These are the activations of a small neural network, seen along a few directions. Each row is one input.
In each table, some parts of the input vary, and every possible input appears once, in random order.
A made-up example of a description, with smaller parts first: one of 3 separate values, together with either a single point or one of 11 places around a ring or (one of 4 places along a line, together with one of 8 places around a ring).
Shared parts are said once, and a part with two or three values counts as separate values.
(in the rows, 128 means zero)

Other details of the inputs shift rows strongly along two fixed directions, in all tables alike. That doesn't count.

Table:
R1: [ 93  71 117 144 126 194 140 146 126 118 150 129]
R2: [145 151 145 120 146 118 112  81 111 124 119 139]
R3: [159 132 126 108 136 125 105  80  93 108 104 146]
R4: [ 94  66 149 131  71 175 169 165 143 116 153 128]
R5: [169 151 128 138 127 115 110  73 102 124 127 140]
R6: [158 132 122 120 154 115 127  87 105 146 112 134]
R7: [ 77  87 141 142 129 188 161 157 152 159 154 133]
R8: [ 88 192 111  88 166  28 150 207 229 136 120  92]
R9: [164 126 151 119 109  92 144  84 120 123 109 121]
R10: [ 90  89 144 150  99 186 143 182 133 139 147 134]
R11: [ 92  76 116 156 106 187 137 159 130 122 161 124]
R12: [150 134 127 106 132 118 122 120 106 131  99 130]
R13: [ 88  69 124 132 122 188 140 143 131 118 161 145]
R14: [ 92  89 142 150 103 189 133 157 132 119 155 145]
R15: [151 148 115 136 116 107 110 133 115 110 116 116]
R16: [ 88  85 123 152 118 179 149 140 147 137 181 142]
R17: [167 151 120 153 128 121 108  74  96 125 115 124]
R18: [166 129 114 119 123 115 106  89  89 107 124 138]
R19: [ 74  99 146 158 129 194 144 142 143 137 152 127]
R20: [ 98  84 135 152  89 185 145 183 135 139 158 126]
R21: [ 91 192  96  97 151  15 148 219 233 137 137  88]
R22: [148 137 112 131 161 113 123  86 113 125 117 126]
R23: [137 149 133 119 134 113 108 124 115 111 102 117]
R24: [149 143 141 108 131 121 102  98 102 109 108 137]
R25: [ 87 208 117 102 151  18 147 230 236 136 128  89]
R26: [155 150 147 123 144 120 114  87 101 146 101 130]
R27: [170 138 118 132 133 110 119  80  94 148 116 131]
R28: [158 134 119 121 141 124 105  92  95 108  95 127]
R29: [141 150 124 132 120 114 111 130 117 112 107 120]
R30: [147 155 138 135 136 110 114  92 117 126 122 143]
R31: [ 97 175 111  78 165  32 152 194 221 132 142 110]
R32: [171 121 118 111 138 124 114  92  82 126 103 133]
R33: [161 151 139 139 132 117 117  95 102 147 107 136]
R34: [ 93  85 150 136 108 199 139 162 121 138 141 131]
R35: [154 144 123 124 114 107 110 121 112 108 127 135]
R36: [ 87  77 123 143 102 176 147 184 139 142 161 127]
R37: [145 143 131 117 152 117 120  79 120 126 117 142]
R38: [168 148 128 140 121 114 119  97 107 148 116 128]
Each input here is: one of 2 separate values, together with either a single point or (one of 3 separate values, together with one of 6 places around a ring).
Q: The inputs of R11 and R21 match in every part but the choice among 2 separate values. If R10 is changed in the same way as R11 into R21, which row does it become?
A: R33
Q: Which other rows does R38 become when the choice among 3 separate values takes its other values? List them by row number.
A: R5, R17
Q: Which other rows does R26 become when the choice among 2 separate values takes its other values? List them by row number.
A: R34
Q: Which other rows does R26 become when the choice among 3 separate values takes its other values? List them by row number.
A: R2, R19

Table:
R39: [157 155 132 117 118  85 121 121 123 127 108 121]
R40: [110  80 138 150  97 185 143 139 117 131 148 130]
R41: [148  69 140 150 110 218 116  63  54 121 127 151]
R42: [147 162 131 117 121  80 123 136 137 126 114 114]
R43: [ 64 115 129 144 140 153 157 175 183 153 174 126]
R44: [130  81 143 171  97 216 122 103  77 132 137 146]
R45: [187 155 134 140 120 118  92  71  68 121  93 130]
R46: [166 140 135 112 128 113 111  89  94 120 100 136]
R47: [107  75 126 148 101 185 141 144 122 120 156 138]
R48: [ 80 126 136 114 121 122 149 199 181 131 147 117]
R49: [138 164 117 112 161  79 127 113 145 141 125 125]
R50: [177 150 125 130 160 114 110  44  89 138 111 145]
R51: [ 80  99 138 134 101 150 160 197 171 138 156 119]
R52: [138 133 128 124 127 127 111 119 111 111 118 130]
R53: [153 170 126  82 141  53 120 136 140 122  95 118]
R54: [149 154 121 104 135  87 109 124 121 112 105 126]
R55: [ 92 122 119 125 112 118 146 193 174 123 152 117]
R56: [121  76 133 143 115 200 124 111  90 115 136 146]
R57: [ 82 134 123 120 113 108 147 225 187 135 142 104]
R58: [ 92 130 127 128 155 126 151 145 172 144 144 124]
R59: [129 188 118 103 167  45 132 140 177 146 123 118]
R60: [152 173 116 109 171  70 120  90 135 133 104 122]
R61: [127 152 127 131 158 113 130 104 140 135 126 126]
R62: [120  76 128 143 115 199 122 113  89 114 137 141]
R63: [116 110 115 128 112 132 133 157 138 115 141 120]
R64: [186 141 130 135 120 124 100  74  67 122  91 135]
R65: [106  95 127 151 103 172 134 145 128 119 155 131]
R66: [126 160 125 119 163  92 133 116 153 139 121 125]
Q: Describe the family of inputs behind these rows.
A: one of 4 places along a line, together with either one of 2 separate values or one of 5 places around a ring
Q: The inputs of R39 and R51 match in every part but the place on the line of 4. If R44 is changed in the same way as R39 into R51, which row does it become?
A: R64
Q: Which other rows agree with R48 in the place on the line of 4? List them by row number.
A: R42, R43, R45, R52, R61, R65

Table:
R67: [138 146 124 111 135 101 120 138 129 126 108 121]
R68: [114 117 127 144 120 148 131 135 133 122 144 129]
R69: [115 114 139 131 119 145 139 138 133 137 136 129]
R70: [144 139 117 114 124  97 121 132 127 115 118 121]
R71: [139 150 118 118 128  91 122 135 139 119 125 122]
R72: [146 149 137 119 132 101 125 116 125 134 113 128]
R73: [110 122 135 133 122 143 131 143 137 123 136 128]
R74: [111 118 131 130 127 147 131 144 132 132 133 128]
R75: [140 141 124 116 127  96 132 135 137 132 121 121]
R76: [110 120 142 140 124 150 139 136 137 138 137 129]
R77: [118 110 130 123 115 144 130 145 128 119 129 129]
R78: [ 90 102 129 118 144 155 146 144 153 129 147 135]
R79: [137 150 118 119 137  97 122 134 134 129 121 120]
R80: [108 115 123 145 127 153 135 142 137 135 147 131]
R81: [110 117 134 147 124 149 143 136 141 141 147 128]
R82: [133 140 131 133 138 130 118 113 117 131 116 128]
R83: [142 115 133 146 128 166 115  92  91 129 124 142]
R84: [143 145 119 114 127  91 120 131 131 117 121 121]
R85: [136 136 124 143 137 134 119 108 116 130 126 129]
R86: [145 149 126 126 131  96 129 119 132 135 122 125]
R87: [142 147 128 115 128 101 118 127 127 117 116 127]
R88: [184 108 134 152 120 168 108  33  51 129 114 148]
R89: [111 112 122 134 124 145 135 150 135 131 137 125]
R90: [129 141 114 106 157  93 130 119 147 124 128 128]
R91: [117 114 132 127 117 145 130 140 128 121 134 130]
R92: [117 111 138 127 118 143 139 142 132 135 130 128]
Q: Describe the family of inputs behind these rows.
A: one of 2 separate values, together with either a single point or (one of 3 separate values, together with one of 4 places along a line)
Q: Which other rows does R90 become when the choice among 2 separate values takes its other values? List them by row number.
A: R78
